Look-ups in named tables: a row name and a column name give one cell, copied from the table.

Tobomus:
,Luma,Zif,Zikubo
Los,64,220,206
Doti,118,24,99
Sol,139,170,124
Kol,81,80,102
Ked,135,125,136
Fet,237,49,179
Seg,131,129,134
Vadomik,132,133,133
Malaluz,31,137,86
Vobit,134,145,129
Valu,68,201,20
Tikufo,176,154,160
Fuz,134,131,133
Kab,131,136,131

Doti, Zif: 24
Tikufo, Zif: 154
Valu, Zikubo: 20
Ked, Luma: 135
Kab, Zif: 136
Ked, Zif: 125
Vadomik, Zif: 133
Vobit, Zikubo: 129
Sol, Zif: 170
Fuz, Zif: 131
Seg, Zif: 129
Los, Zif: 220
Tikufo, Zikubo: 160
Kol, Zif: 80
Valu, Zif: 201
Los, Zikubo: 206
Vobit, Luma: 134
Vobit, Zif: 145
Row with the largest Luma: Fet

Zodu =
	Tagunu	Morubos	Dal
Fipezom	0.606	0.272	0.185
Moz	0.396	0.660	0.888
Dar	0.386	0.712	0.659
Kasi	0.596	0.666	0.749
Nozi	0.573	0.350	0.437
Dukeri	0.514	0.995	0.054
Tet	0.586	0.210	0.504

Dukeri, Dal => 0.054
Nozi, Tagunu => 0.573
Fipezom, Morubos => 0.272
Dar, Tagunu => 0.386
Kasi, Tagunu => 0.596
Tet, Tagunu => 0.586
Fipezom, Tagunu => 0.606
Kasi, Morubos => 0.666
Moz, Morubos => 0.660

Perorub =
columns: Zusa, Detela, Ruligo, Gud, Danod
Febezen: [0.37, 0.66, 0.81, 0.24, 0.04]
Zemomi: [0.04, 0.78, 0.16, 0.78, 0.30]
Lamusu: [0.75, 0.73, 0.06, 0.16, 0.59]

Lamusu, Detela: 0.73
Zemomi, Gud: 0.78
Zemomi, Detela: 0.78
Febezen, Detela: 0.66
Febezen, Zusa: 0.37
Lamusu, Danod: 0.59

Dil =
columns: Mok, Tukado, Pip
Kesib: [45, 32, 45]
Mun: [26, 36, 83]
Geb: [21, 24, 63]
Zagipa: [36, 24, 52]
Kesozat: [22, 27, 77]
Mab: [40, 14, 21]
Furigo: [55, 33, 34]
Tesasur: [31, 26, 48]
Feg: [57, 44, 49]
Vetopes: [30, 10, 30]
Riduz: [45, 23, 32]
Sudimu: [57, 41, 48]
Lenu: [46, 32, 43]
Befofu: [11, 8, 51]

Tukado of Sudimu = 41
Mok of Riduz = 45
Mok of Mab = 40
Tukado of Vetopes = 10
Mok of Lenu = 46
Tukado of Feg = 44

Nov:
fields: Ritozot, Misel, Kel, Mulonup, Sisatis, Sufe, Vugupiz
Nukigu: [0.02, 0.02, 0.04, 0.04, -0.06, -0.37, -0.69]
Porak: [0.02, -0.03, 0.39, 0.74, -0.43, -0.07, 0.01]
Pegin: [0.06, -0.24, 0.69, 0.59, -0.13, 0.01, 0.01]
Bef: [0.03, 0.02, 0.03, 0.17, -0.52, -0.65, -0.27]
Kudubul: [0.03, 0.01, 0.12, 0.47, -0.68, -0.38, -0.04]
Boku: [0.02, 0.01, 0.16, 0.55, -0.67, -0.28, -0.02]
Veme: [0.02, 0.02, 0.03, 0.14, -0.47, -0.67, -0.31]
Gulizup: [0.23, -0.60, 0.65, 0.24, 0.01, 0.03, 0.03]
Tulol: [0.02, 0.03, 0.03, 0.08, -0.34, -0.70, -0.43]
Zikef: [0.03, 0.03, 0.01, 0.03, -0.01, -0.18, -0.60]
Suv: [0.27, -0.64, 0.62, 0.20, 0.01, 0.03, 0.02]
Fuluna: [0.02, 0.02, 0.03, 0.07, -0.29, -0.67, -0.51]
Pebinar: [0.04, 0.02, 0.03, 0.03, -0.07, -0.39, -0.70]

Sufe of Suv = 0.03
Ritozot of Boku = 0.02
Vugupiz of Boku = -0.02
Sufe of Fuluna = -0.67
Mulonup of Porak = 0.74
Vugupiz of Tulol = -0.43
Vugupiz of Veme = -0.31
Vugupiz of Suv = 0.02
Mulonup of Zikef = 0.03
Kel of Suv = 0.62
Misel of Zikef = 0.03
Vugupiz of Pegin = 0.01
Sisatis of Pebinar = -0.07
Mulonup of Fuluna = 0.07
Mulonup of Pebinar = 0.03
Kel of Nukigu = 0.04

